These are the activations of a small neural network, seen along a few directions. Each row is one input.
Each table varies a few parts of the input and shows all the possible inputs, shuffled.
A made-up example of a description, with smaller parts first: one of 4 places along a line, together with either a single point or one of 11 places along a line or (one of 3 separate values, together with one of 8 places around a ring).
Shared parts are said once, and a part with two or three values counts as separate values.
In the rows, 128 means zero.

Other details of the inputs shift rows strongly along three fixed directions, in all tables alike. That doesn't count.

A family of inputs:
R1: [138 114 125 148 120 163 143  97 121  92 135 104]
R2: [115 112 119 120 130 155 138 100  93 128 122  99]
R3: [128 150 135 108 140  83 110 142 151 164 121 151]
R4: [ 86 160 143  90 154  86 118 166 140 164 136 173]
R5: [151 121 114 169  93 141 139 123 151 102 127 124]
R6: [101 115 134  98 149 138 130 101  86 141 115 104]
R7: [117 140 114 150 106 130 141 131 152 100 149 142]
R8: [109 108 133  98 150 144 130  99  86 139 120 101]
R9: [112 179 151  92 164  64  99 195 162 155 152 194]
R10: [216 109 133 161 115 111  89 142 129 176  63  97]
R11: [ 84 161 147  84 160  84 114 168 139 161 140 174]
R12: [ 93 105 144 104 138 148 148 104 104 125 120 115]
R13: [ 96 107 127 108 133 148 139  97  94 129 119 104]
R14: [210 101 140 158 118 116  94 131 119 177  56  91]
R15: [134 125 129 120 138 125 116 124 115 140 118 116]
R16: [131 141 104 146 115 138 134 136 137  98 161 137]
R17: [132 128 124 121 135 123 116 127 113 142 117 116]
R18: [149 164 129 118 146  75  94 185 153 155 145 171]
R19: [125 136 117 144 114 133 137 134 148  95 157 144]
R20: [120 106 132 110 144 165 138  96  88 118 127  96]
R21: [ 94 106 137 107 133 147 147 106 104 128 119 117]
R22: [ 94 113 149  79 158 136 137  83 103 143 117 108]
R23: [ 94 109 140 102 139 148 143  97  99 125 120 109]
R24: [209 121 137 173  99  97  96 165 159 187  60 125]
R25: [ 88 116 145  94 146 130 138 119 107 141 120 128]
R26: [ 87 161 142  84 158  81 111 164 133 159 139 169]
R27: [125 127 128 146 112 143 147 131 151  94 146 141]
R28: [119 133 116 150 103 133 146 138 152 101 147 147]
R29: [100 115 136  99 150 139 130  99  87 141 114 102]
R30: [116 134 115 152 101 134 149 135 153 104 144 147]
R31: [121 119 136 106 136 120 129 100 124 149 111 117]
R32: [ 93 109 131 113 125 145 149 108 106 133 115 118]
R33: [125 133 128 148 114 143 144 131 156  95 148 141]
R34: [124 136 112 146 110 132 137 133 147  98 155 144]
R35: [159 150 115 169 108 121 126 150 169  92 159 151]
R36: [193 103 143 148 119 112  95 137 125 180  61 102]
R37: [126 118 136 121 134 139 129 119 118 124 125 119]
R38: [ 96 108 129 109 134 148 138  97  96 129 118 104]
R39: [213 111 139 155 122 111  89 143 128 174  67  99]
R40: [ 82 164 156  74 171  81 113 173 141 157 148 181]
R41: [120 105 120 151 101 159 154 105 128 103 123 112]
R42: [ 91 119 151  90 153 132 137 124 109 137 125 132]
R43: [122 134 124 147 111 137 144 136 155  98 151 146]
R44: [176 114 148 139 124 106 102 149 135 182  69 119]
R45: [113 113 130 100 148 144 128 109  88 137 123 106]
R46: [143 168 128 122 143  75  92 182 154 156 136 165]
R47: [117 144 110 151 102 126 142 137 155 104 149 149]
R48: [120 142 106 150 104 127 139 138 150 103 155 148]
R49: [136 136 114 145 121 144 136 131 137  93 161 133]
R50: [159 151 100 169 101 119 125 154 164  99 161 150]
R51: [136 137 112 143 120 142 135 134 137  93 162 136]
R52: [133 136 109 146 118 143 136 129 136  96 159 132]
R53: [120 161 143  93 169  96 104 168 131 146 152 162]
R54: [133 140 118 144 124 141 134 126 143  90 159 133]
R55: [145 117 115 144 116 140 130 114 117 131 118 107]
R56: [101 115 143  91 158 138 130 103  87 137 121 109]
R57: [ 91 116 145  87 156 133 130 110  95 140 123 118]
R58: [118 155 141  92 166  91 105 162 128 151 148 159]
R59: [161 120 116 164  95 139 141 103 162 103 129 119]
R60: [131 142 114 145 120 134 133 131 145  92 161 138]
R61: [118 139 116 150 105 132 143 138 156 103 149 148]
R62: [ 90 113 133  90 141 132 141  80 102 153 107 106]
R63: [220 109 141 158 123 116  92 144 130 170  74 101]
R64: [ 85 118 145  92 149 134 137 114 106 144 118 124]
R65: [122 136 122 147 112 133 141 130 153  95 151 142]
R66: [129 145 101 148 110 130 137 136 143 102 161 143]
R67: [125 149 106 152 110 125 137 137 148 100 158 147]
R68: [150 119 126 164 102 150 142 125 153 100 129 126]
R69: [146 148 114 168  98 117 131 152 176 100 150 156]
R70: [107 108 132 111 141 152 138  90  91 124 119  98]
R71: [142 122 115 145 115 137 126 117 121 130 115 108]
R72: [117 127 129 119 130 119 123 129 119 149 115 127]
R73: [111 118 123 106 141 142 131 111  90 143 120 107]
R74: [140 113 118 146 118 165 141  98 118  93 136 101]
R75: [127 116 111 152 107 157 147  97 118 103 129 105]
R76: [112 159 149  87 172  90 105 161 128 149 145 161]
R77: [137 136 118 143 125 142 136 127 140  92 162 134]
R78: [118 153 132 100 155  92 105 159 127 155 140 152]
R79: [126 101 126 147 105 162 155 105 127  99 125 112]
R80: [103 120 125 101 143 136 129 106  91 145 116 106]
R81: [141 110 114 146 115 161 143 101 116  96 139 104]
R82: [186 110 139 155 109 109 102 138 132 184  56 105]
R83: [221 111 129 170 110 116  91 147 131 174  68  98]
R84: [128 136 122 145 118 138 137 131 149  93 156 141]
R85: [112 132 148 104 148 119 123 131 124 139 123 134]
Description of these inputs: one of 5 places along a line, together with either a single point or (one of 2 separate values, together with one of 8 places along a line).
The inputs of R32 and R28 match in every part but the place on the line of 5. If R2 is changed in the same way as R32 into R28, which row does it become?
> R83
The inputs of R19 and R37 match in every part but the place on the line of 5. If R12 is changed in the same way as R19 into R37, which row does it become?
> R27
Start at R74 and move only the place on the line of 5, one step at a time. The first step leads to R39. Which rows follow, in order?
> R10, R17, R80
Start at R41 and move only the place on the line of 8, one step at a time. The first step leads to R11. Which rows follow, in order?
> R7, R38, R29, R46, R78, R83
Change only the choice among 2 separate values in R29. List by row number the other rows that result.
> R6
Change only the choice among 2 separate values in R68. List by row number the other rows that result.
> R33
Change only the place on the line of 5 in R56. List by row number the other rows that result.
> R6, R14, R67, R76

A family of inputs:
R86: [ 69  81 142  68 141 163 160  25  71 146  86  64]
R87: [116 147  93 167  99 169 159 142 160  37 207 154]
R88: [ 23 161 111  73 154 128 152 117 105 105 183 156]
R89: [240 119  71 245  44 145 120 138 172  92 121 109]
R90: [195 141 170 113 161  69  63 221 140 208  81 156]
R91: [159 140 175 122 146  59  80 210 155 216  70 166]
R92: [225 112  96 251  39 151 136 148 183  88 103 114]
R93: [156  77 144 126 142 190 141  49  76 113  97  50]
R94: [158 149 125 106 153  69  76 166 110 203 101 131]
R95: [156  72 150 129 137 191 140  62  79 106  95  55]
R96: [123 145 147  82 166  79  88 188 104 190 110 155]
R97: [ 89 179 100 118 149 123 140 117 158  44 240 167]
R98: [120 158  86 171 102 163 162 133 160  45 214 156]
R99: [ 51  64 153  81 145 188 163  50  45 146  79  65]
R100: [ 84  63 129  72 162 200 148  30  20 140  92  34]
R101: [145 133 176 111 146  69 105 178 172 183  92 169]
R102: [ 53 188  83 122 121 116 156 138 155  66 221 181]
R103: [ 94 144 148  63 193 114 113 110  99 131 158 133]
R104: [171 150 131 106 162  76  75 162 116 199 104 127]
R105: [116 157  81 186  67 143 157 129 188  58 182 158]
R106: [ 34 169 107  87 140 110 146 125 138 102 192 168]
R107: [148 151 149 106 150  67  87 183 129 207  83 152]
R108: [116 157 133 139 135 141 146 151 170  41 215 173]
R109: [194  91 130 197  65 149 146 108 176 112  84 108]
R110: [229  85 120 211  53 147 133  89 173 130  58  85]
R111: [ 78 154 149  99 153  98 126 181 132 141 147 179]
R112: [135 140 164  97 157  63  85 172 132 225  73 149]
R113: [ 53 157 124  92 149 126 145 166 119  92 197 181]
R114: [ 67  68 157  75 144 178 172  28  71 140  86  68]
R115: [243  89 100 224  65 157 118 122 132 133  72  77]
The inputs of R102 and R88 match in every part but one. If R104 is changed in the same way as R102 into R88, which row does it become?
> R100
Describe the family of inputs behind these rows.
> one of 5 places along a line, together with one of 6 places along a line
Start at R101 and move only the place on the line of 6, one step at a time. The first step leads to R91. Which rows follow, in order?
> R111, R113, R90, R108
